Each row below holds a small network's activations on one input, seen along a few directions.
In each table, some parts of the input vary, and every possible input appears once, in random order.
Descriptions start from the smaller parts, as in this example, which fits no table here: ring(8) and (point or (values(2) and line(4)) or ring(9)).
Shared parts are said once, and a part with two or three values counts as separate values.
In the rows, zero is written as 128.

Other details of the inputs shift rows strongly along two fixed directions, in all tables alike. That doesn't count.
To show where, the next rows are all for the same input, with only those details redrawn:
[ 50  95 209  71 141 144 107 210  99 193 100 212 140 116  98]
[188 145 105 166  30  98  91  72 126 118 196  74 148 139 111]
[126 104 167 123  67 125  93 132  96 162 156 144 148 116  84]
[129 242  59 117 173  85 126 143 224  85 132  82 128 209 229]
[100 205 102  99 172 102 123 169 190 118 119 124 131 183 197]

Table:
x1: [166 192  40 157 217 123 202 105 211  39  71  66  78 164 208]
x2: [107  81 167 116  67 174 121 100  74 122 124 124 135 132  82]
x3: [229 100  97 202  85 125 173  36 113  89 143  70 107  79  93]
x4: [ 38 137 163  62 190 124 112 236 128 165  94 193 144 156 148]
x5: [126 104 167 123  67 125  93 132  96 162 156 144 148 116  84]
x6: [235  92  90 208  70 100 152  57  97 111 170  95 118  73  74]
x7: [ 88 184 115  93 166 143 132 147 184  91  84  96 113 197 191]
x8: [ 40  94 160  83 190 173  86 148  99 189 131 193 151 106 144]
x9: [ 86  95 138 106 242 122 181 221 117 146  60 208 109  98 126]
x10: [176 214  30 157 227  92 195 113 225  50  94  73  85 154 219]
x11: [ 81 164 146  85 159 130 113 167 163 132 105 136 127 156 161]
x12: [217  91  79 204  79 150 190  29  95  58 139  66 102  99  95]
x13: [147  41 116 169 166 162 136  72  69 162 154 160 126  37  97]
x14: [181 135 123 155  35 126  99  51 120 106 172  55 143 140 107]
Changing only one part turns x5 into x6. The same change can be made to x2. Which row results?
Answer: x12
What is each input in this table made of?
Answer: values(2) and (point or line(6))
Which other rows does x9 become when the values(2) part takes its other values? List them by row number.
Answer: x4

Table:
x15: [139  56 163 143  74 133 113 113  51 160 153 158 145  69  52]
x16: [149 143 116 147 107 112 119 114 146 140 158 130 132 124 129]
x17: [142  60 165 144  76 139 127 118  59 151 132 155 138  82  54]
x18: [201 151  72 179  90  95 139  77 135  89 165  68 130 146 136]
x19: [ 74 139 151  85 200 160 156 173 155 128  64 163 101 138 160]
x20: [191 145  65 174 100 107 125  67 137  86 177  63 137 129 143]
x21: [106 167 134  98 148 111 121 169 168 117  95 116 117 160 151]
x22: [131 190  83 130 123 115 119 105 161  90 162  84 145 185 182]
x23: [149  97 144 148  89 125 108  99  96 157 153 136 139  84  87]
x24: [ 76 138 150  93 145 146 134 164 125 131 103 149 136 163 145]
x25: [110 135 144 109 169 122 129 158 140 160 118 162 128 119 143]
x26: [110  37 188 129 102 161 130 146  54 167 113 175 134  73  53]
x27: [108  55 188 116  73 140  95 160  60 170 122 162 139 102  50]
x28: [ 73 134 145  93 215 144 132 167 156 151  88 166 119 127 161]
x29: [198 154  70 180  75  98 139  79 144  86 169  78 129 152 133]
x30: [170 163  72 159 109  97 133 100 150  98 171  97 133 148 148]
x31: [ 77 141 162  87 199 138 160 192 151 136  61 177 109 125 145]
x32: [176 156  77 164 108 122 112  58 156 101 164  75 123 138 161]
x33: [101 185  75 112 230 124 167 155 191  86  80 113 108 179 209]
x34: [168 185  90 145 119 103 152 112 184  89 135  94 114 157 161]
x35: [162 100 139 151  85 141 130  81 109 120 137 101 120 103  88]
x36: [ 77 150 156  92 140 142 108 150 140 154 126 152 144 150 154]
x37: [141 117 106 139 135 128 128 102 120 115 143 114 131 121 128]
x38: [137  75 142 144  90 157 128 101  78 134 130 134 124 106  85]
x39: [154  75 167 149  71 146 128 100  87 140 135 119 126  81  66]
x40: [ 59 136 146  73 193 126 111 214 137 147  91 174 130 148 149]
x41: [135 118 106 140 124 140 126 101 114 116 143 120 124 125 130]
x42: [198 155  66 170  96  91 128  74 136  96 183  72 138 138 142]
x43: [151 137 134 132 120 117 145 125 135 124 124 118 118 122 121]
x44: [ 94  73 217  98  60 163 112 136  71 168 124 161 142 105  64]
x45: [ 93 213  88  95 205 100 110 179 212 117 103 112 122 187 213]
x46: [ 46 115 175  80 225 153 134 206 139 173  73 197 121 110 151]
What is each input in this table made of?
Answer: line(4) and (values(2) or line(6))
Changing only the line(4) part turns x39 into x20. The same change can be made to x43. Which row results?
Answer: x42
Which other rows does x26 become when the line(6) part takes its other values? List them by row number.
Answer: x17, x18, x29, x33, x38
Which other rows does x40 become when the values(2) part takes its other values? List them by row number.
Answer: x22
